These are the activations of a small neural network, seen along a few directions. Each row is one input.
In each table, some parts of the input vary, and every possible input appears once, in random order.
Descriptions start from the smaller parts, as in this example, which fits no table here: one of 8 places around a ring, together with either a single point or one of 11 places around a ring or (one of 3 separate values, together with one of 6 places along a line).
Shared parts are said once, and a part with two or three values counts as separate values.

Other details of the inputs shift rows strongly along three fixed directions, in all tables alike. That doesn't count.

Table:
r1: [ 1 -9  7  6  4 11  2  8 13 -5  8]
r2: [  8  -1   3  -3  20  18  -3 -11  18  -4   3]
r3: [ -9  10  -8   2   6 -23  -5   1 -13  14 -17]
r4: [-2 -5  0 -4  0 20 -9  9  4 -2  6]
r5: [ -4   2  14  -4  -5  11   1   3   6 -10  14]
r6: [ -9  15   0   5   4 -21   0   1 -23  10 -15]
r7: [-2  0  8 -5 -4 16 -4  6  3 -9  9]
r8: [ -7  12   0  -1   6 -34  -4  -5  -4  12  -8]
r9: [  2  -9   7   2  -3   8  -3   3  12 -11  12]
r10: [ -4   8  -1   5   8 -31   0   1  -7  10 -15]
r11: [ 1  4 14  1  0 16  3  8  6  0 10]
r12: [ 65 -24 -58 -69  11  -8  89  -1 -37  15  36]
r13: [ -7   9  -7  -1   1 -26 -10  -5 -14   7 -11]
r14: [ -6  10  -4   5   6 -28  -4  -4  -8  16 -11]
r15: [-2 -7  4  2  6 16 -1 12  7 -5  4]
r16: [ -2   7   0   4   2 -34  -7  -6 -10   3  -8]
r17: [-4 -1  6 -4  0 21 -3 11 -1 -6  5]
r18: [ -5   6  -2   0   5 -31  -8  -1 -15   2 -13]
r19: [ -7  13   0   7   3 -25   2  -3 -12  12 -12]
r20: [ 4 -2  0 -2 21 24 -7 -8 11 -6 -1]
r21: [-10   6  -4   0   5 -31  -5  -2 -13   0 -13]
r22: [ -1 -17   2  -6   5  27  -9 -11   8   1  -6]
r23: [ -6  16   5   1  -2 -30  -3  -7 -16   4  -7]
r24: [ -7   6  -7   3   4 -24  -7   3 -15   4 -20]
r25: [  4  -7   8  -1  -4   8  -4   4  14 -10  10]
r26: [-4  2  9 -2  0 20  2 12  1 -3  4]
r27: [ -7  15   2   4  -1 -30   2  -6  -7   9  -9]
r28: [-6 -4  3 -7 -2 14 -7  5  9 -7 10]
r29: [  24   -4  -78   89 -116   43    9  -55   -5   11  -27]
r30: [ -2  -3  -4   7   0 -21  -4 -30  -1  17 -20]
r31: [ 7 -9  8  3 -4  9 -6  3 11 -9 12]
r32: [ -4   5  -4   2   2 -30  -7  -1 -14   0 -15]
r33: [-3 -4  0 -7  0 19 -7 11  7 -4  3]
r34: [  1  -6   7  -6   0  11  -6  10   9 -11   6]
r35: [-8 -1  6 -1  2 20  3 10  4 -4  5]
r36: [ -8   4  -5   3   4 -30  -6  -3 -15  -1 -13]
r37: [-1 -6  9  2  6 10  2  9 14 -3  8]
r38: [ -6  17   5   4  -1 -30   3  -5 -10   9 -10]
r39: [  5 -10   4   3  -3  14  -7   7   6 -11   8]
r40: [ 1 -3  6 -7 -4  9 -6  3 14 -5 12]
r41: [ 73 -22 -61 -74  22  -2  79 -21 -38   2  29]
r42: [  1  -9   3   0   1  17  -6  13   5 -10   1]
r43: [ 0  1  8  2 -5 17  4  7 12  0  6]
r44: [-15  13  -1  -4   2 -28  -2  -4 -17   2 -12]
r45: [-4  1 12 -1 -2 10  5  3 14 -4 14]
r46: [-3  3 14  0 -4 12  5  3 10 -4 13]
r47: [ -7  14   1   2  -2 -30  -3  -8 -13   5  -7]
r48: [ 1 -7  4  2  4 17 -2 13  9 -4  2]
r49: [ 7 -5 10  4  0  8 -2  4 16 -4 13]
r50: [-2  0  7 -1  2 20 -1 11  2 -2  5]
r51: [-2  2  7 -2 -3 22 -3 10 -4 -6  5]
r52: [ -4  -8   3  -2   4  16  -4  12   5 -10   3]
r53: [ 76 -28 -52 -62   8 -14  87  -4 -37   9  38]
r54: [ 2  4 16  0 -3 11  3  4  9 -3 15]
r55: [-4 -1  5 -1 -1 21  1 11  5 -2  3]
r56: [ -3 -10   3   0   4  16  -4  12   4 -11   4]
r57: [  2 -15   8  -2   8  20  -3 -13  16   7  -1]
r58: [ -2   5   0   3   1 -35  -5  -4  -8   2 -11]
r59: [-4 -3  8 -3  3  8 -2  3 17 -1 15]
r60: [ -9  10  -6  -4   1 -27  -9  -3 -12   6 -13]
r61: [-3 -4  5 -5 -4 10 -5  1 14 -6 14]
r62: [ -5   4  -5   7   8 -26  -3   4 -13   7 -20]
r63: [ -3   6  -2   9   6 -30   0   0  -7   9 -15]
r64: [ -2 -10   3   6   3  18  -1  11   7  -7   4]
r65: [ 3 -9  6  4  6 17 -4 13  4 -4  5]
r66: [-1 -4  2  0  3 20 -7 10  7  1  6]
r67: [-13   9  -9   2   8 -23  -4   0 -14  12 -14]
r68: [  9  -1   3   2  13  17  -4 -18  21  -6   8]
r69: [-1  2 11 -5 -5 17 -3  7  0 -9  9]
r70: [ -5   7  -4   6  10 -26  -5   3 -15   8 -17]
r71: [ 2 -8  8  5  0  7  1  4 16 -6 13]
r72: [ -4  10  -3   5   1 -31  -4  -8  -5  13  -6]
r73: [  26   -6  -85   93 -118   50   12  -53   -8   14  -32]
r74: [ -6   6  -6   4   6 -24  -8   2 -17   4 -18]
r75: [ 0 -3  6 -1  1 14 -1  7 16  3  7]
r76: [ 5 -6  9  5  3 12 -1  8 13 -1  8]
r77: [-11  13  -1  -3  -1 -27  -3  -2 -15   3 -15]
r78: [ 2  2 13  1 -3 11  2  2 12 -2 14]
r79: [ -6   1   8  -3  -7  19   0   6   2 -11   9]
r80: [-7  1  5 -2 -5 23  1  9 -2 -8  4]
r81: [ 6 -8  8  6  4 11 -1  8 11 -2  9]
r82: [-9 -1  5 -6  1 20 -1 11  2 -8  4]
r83: [-7  2  9 -1  1 21  3 11  1 -4  5]
r84: [  4  -2  -1  -8  20  23  -9  -8   9 -10  -1]
r85: [ -7  -3  -6   2  10 -15  -7 -20 -10  16 -27]
r86: [-12  13  -3  -3   3 -23  -3   2 -19   5 -19]
r87: [ 0  1 10 -3 -9 13 -1  3 12 -8 11]
r88: [-4  3 11  2 -2 17  6  7  8 -2  9]
r89: [  1  -7   8  -1  -2   8  -3   3  13 -11  12]
r90: [ -5   4  -5   5   7 -25  -8   2 -19   3 -17]
r91: [ 0  4 12  0 -3 16  5  8  8 -1  7]
r92: [-5  0  8  2 -3 17  5  6 12 -1  8]
r93: [ -6  -3  -6  -1   2 -18 -10 -26  -9  10 -24]
r94: [-7 -5  0 -6  2 19 -6 10  6 -5  6]
r95: [ -2   8   0   6   4 -35  -1  -5  -4   8  -9]
r96: [ 5 -6 12  2  1  6 -1  6 17 -6 10]
r97: [  0  12  -4  -3  19 -28 -10 -26  -4   1 -14]
r98: [-4 -1  9 -3 -7 13  0  1 10 -9 13]
r99: [ -6  10  -1  -2   2 -33  -9  -7  -9   8  -7]
r100: [ -6  -2   1  -4   8 -27 -10 -26  -6  11 -18]
r101: [ 0  4 15 -5 -7 11 -1  5  8 -9 11]
r102: [ 1 -6  9  3  1  7  1  4 18 -6 12]
Each input here is: one of 6 places around a ring, together with either one of 2 separate values or (one of 3 separate values, together with one of 5 places along a line).
Q: Changing only the place on the ring of 6 turns r8 into r60. The same change can be made to r54. Which row results?
A: r69
Q: Changing only the place on the ring of 6 turns r76 into r74. The same change can be made to r81. Which row results?
A: r90
Q: Changing only the place on the ring of 6 turns r61 into r67. The same change can be made to r40. Which row results?
A: r3
Q: Change only the choice among 2 separate values in r85. List by row number the other rows that result.
A: r20
Q: Start at r41 and move only the place on the ring of 6, one step at a time. The first step leads to r97. Which rows follow, in order?
A: r68, r2, r20, r84
Q: Change only the choice among 3 separate values in r79. List by row number the other rows that result.
A: r29, r69

Table:
r103: [ 45 -27 -17 -26  30  25  43   3  14  -8  31]
r104: [ 27  22 -75  38 -58 -19  29 -37 -61  17 -31]
r105: [ -8 -24  15  44 -22  69 -37  -7  55  -3  -5]
r106: [ 22  19 -56  17 -14 -35  12 -54 -43  17 -39]
r107: [  3   7 -43   9 -17 -59  -3 -47 -29  17 -29]
r108: [  9 -10  39 -84  70 -19   8  18   2 -24  36]
r109: [-59  20  64   5  21  43 -58  46  37 -22   6]
r110: [-41  28  80  19  -9  44 -30  26  51 -10  26]
r111: [ 35 -29 -43 -17 -42  60  50   2 -14  -3  23]
r112: [  4  -7  30 -71  44   7  30  42 -19 -16  26]
r113: [ -4  19 -45   6   0 -45  -2 -39 -30  28 -41]
r114: [ -39   50   57  -43   74 -109   -4  -11  -19   27  -16]
r115: [-52  21  -2 105 -63 -12 -59 -13   7  21 -63]
r116: [ 38 -20 -22 -31 -26  31  42  10 -10 -23  40]
r117: [-26   9 -25 112 -73 -14 -67 -54  30  16 -54]
r118: [ 53 -28 -59 -20 -59  46  54  -4 -12 -10  37]
r119: [ 42 -35  -9 -31  19  32  35  -1   6  -1  22]
r120: [-63  16  84   2  51  19 -59  66  45 -17  14]
r121: [ 32 -28 -11 -20  -6  35  45  23 -11  -4  30]
r122: [-27  20  21 -39  68 -91 -10 -11 -47  15 -37]
r123: [ 24 -26  -5 -54  25  30  26  -1   1  -2  16]
r124: [ -32   27   19  -35   87 -105  -15    7  -29   27  -29]
r125: [-11  -6  14  67 -35  69 -23  22  48 -22  12]
r126: [  5  14 -40  21 -34 -70  12  -9 -37  20 -26]
r127: [ 42 -24 -17 -17 -23  23  40  20  -2 -15  40]
r128: [-18 -12  48  44  -8  45 -61   3  68 -26  11]
Q: What is each input in this table made of?
A: one of 2 separate values, together with either a single point or (one of 3 separate values, together with one of 4 places along a line)
Q: Changing only the choice among 2 separate values turns r121 into r119. The same change can be made to r111. Which row results?
A: r123
Q: Change only the choice among 3 separate values in r127. List by row number the other rows that result.
A: r121, r125
Q: Change only the place on the line of 4 in r117. List by row number the other rows that result.
A: r107, r108, r128
Q: Change only the choice among 3 separate values in r120. List by row number the other rows that result.
A: r115, r126

Table:
r129: [-42  -5  60 -37  59  38 -21  42  20 -10   9]
r130: [-51  32   5  78 -48 -17 -36  -1 -10  18 -51]
r131: [ 25   0  41 -60  53  -5  46  50  -1 -21  56]
r132: [  23  -23  -94   91 -105   76   22  -58  -10   21  -32]
r133: [ 16  -7  45 -69  43  -5  50  48   2  -6  55]
r134: [ 28 -40   4   5  -9 102   5 -12  53  -6  25]
r135: [-22  27 -10  79  -8 -16 -57 -45  15  15 -59]
r136: [-23 -11  55   3  35  59 -47   5  61  -8   9]
r137: [ 28   1 -22 -41  10 -68  52  17 -39   2  13]
r138: [ 69 -27 -48   0 -93 105  51 -68  32 -18  61]
r139: [-46  10  71  12  36 -12 -47   8  51   4   4]
r140: [ 19  23 -24   5  25 -82  22 -30 -26  20 -15]
r141: [-37  -1  52   8   1  52 -40  58  34 -36  16]
r142: [ 37  -8 -32 -50  31 -69  37  -9 -22  10  17]
r143: [-52  35   0  78 -48 -17 -38  -2 -10  19 -50]
r144: [ 32 -47  -7 -30  17  36   3  -5  16 -17  17]
r145: [-53  20  45  50  19  49 -71  18  35 -19 -20]
r146: [ 20  -3 -65 -44  24 -52  38  -5 -69  15 -19]
r147: [ -1  30 -11 -45  19 -57   6 -64 -41  12 -26]
r148: [ 15  28 -43 -70   5 -41  42 -41 -79  14 -13]
r149: [-36  19   8  83 -31 -34 -45 -43  24  26 -35]
r150: [ 10  35 -15 -73  -4 -38  51  -9 -70   0  11]
r151: [ 76 -65 -69   7 -52 112  40 -32  36 -18  32]
r152: [-37  12  65 -37  37  26 -15  64  19  -7  21]
r153: [ 11  -2 -16 -17  21 -92  -1 -17 -24  13 -12]
r154: [ 18 -12 -13 -29 -10  39  19  45  -2 -19  32]
r155: [-36 -10  49 -39  61  31 -32  49  19 -34   9]
r156: [ 27 -25  15 -86  77   6  13  23  10 -17  28]
r157: [  5   5 -16 -24  37 -63  15 -31 -29  37 -40]
r158: [ 26 -31   6 -30  16  22  20   9  38 -25  41]
r159: [-32   4  64 -31  78  39 -26  49  18 -29  15]
r160: [-39  27  -2  79 -51 -41 -45  -6  13  -3 -37]
r161: [ -1  32 -13  -4  17 -63  21  16 -62  14 -22]
r162: [ 12 -39  -5 -38  18  47   0  27  -6 -21  23]
r163: [ 81 -36 -98 -13 -39  31  78 -57 -19  35   1]
r164: [-49  36  62  19  30   6 -48  50  12 -18  -4]
r165: [  1   3 -62  -8   3 -77   2 -19 -72  23 -49]
r166: [ 30  -3 -20 -50  31 -62  52 -16 -20  32  14]
r167: [-53  27 -29  78 -37 -20 -39 -35 -13  32 -77]
r168: [-12  -3  71 -31  86  28 -30  25  42 -26  13]
r169: [ 33   0   6 -11  -2  29  36  28  15 -15  45]
r170: [ 23 -25  37 -73  40 -14  28  54  -4 -27  55]
r171: [-47  20  26  17   3 -62 -47  28 -31  -6 -41]
r172: [-22  40  18  20 -54  -7 -14 -32  -1  -8   4]
r173: [ 70 -39 -55  27 -95 100  66  -9  27   2  56]
r174: [-33  23   5  80 -31 -34 -47 -42  26  27 -36]
r175: [-36  14  64  60  12  19 -63  -1  65 -17   3]
r176: [ 55 -42 -49 -38 -16  97  65   5  -1  -1  38]
r177: [  -3  -24  -21   89 -105  101  -45    7   36  -22    2]
r178: [ 14  -9 -29 -27  34 -74  -8 -25 -34  13 -35]
r179: [ -3  23 -22  35 -41 -50  16 -15 -17  31 -19]
r180: [-41   8  68  11  13 -22 -59  42  29 -26   9]
r181: [  0  17 -26  44 -51 -49  24 -22 -23  30 -28]
r182: [ 13 -39  -8  59 -55  52 -32 -23  52 -17  18]
r183: [-10  24 -21 -10  -4 -64  30   8 -60  33 -32]
Q: What is each input in this table made of?
A: one of 5 places around a ring, together with either a single point or (one of 2 separate values, together with one of 5 places along a line)
Q: Changing only the place on the ring of 5 turns r130 into r133. The same change can be made to r183. Which row results?
A: r181
Q: Changing only the place on the ring of 5 turns r174 into r136. The same change can be made to r158. Which row results?
A: r151
Q: Change only the place on the line of 5 in r159. List by row number the other rows that result.
A: r129, r132, r155, r162
Q: Change only the place on the ring of 5 in r161. List by row number the other rows that result.
A: r131, r159, r168, r175
Q: Change only the place on the ring of 5 in r156. List by row number the other rows that result.
A: r142, r146, r154, r160
Q: Change only the choice among 2 separate values in r160. List by row number the other rows that result.
A: r137
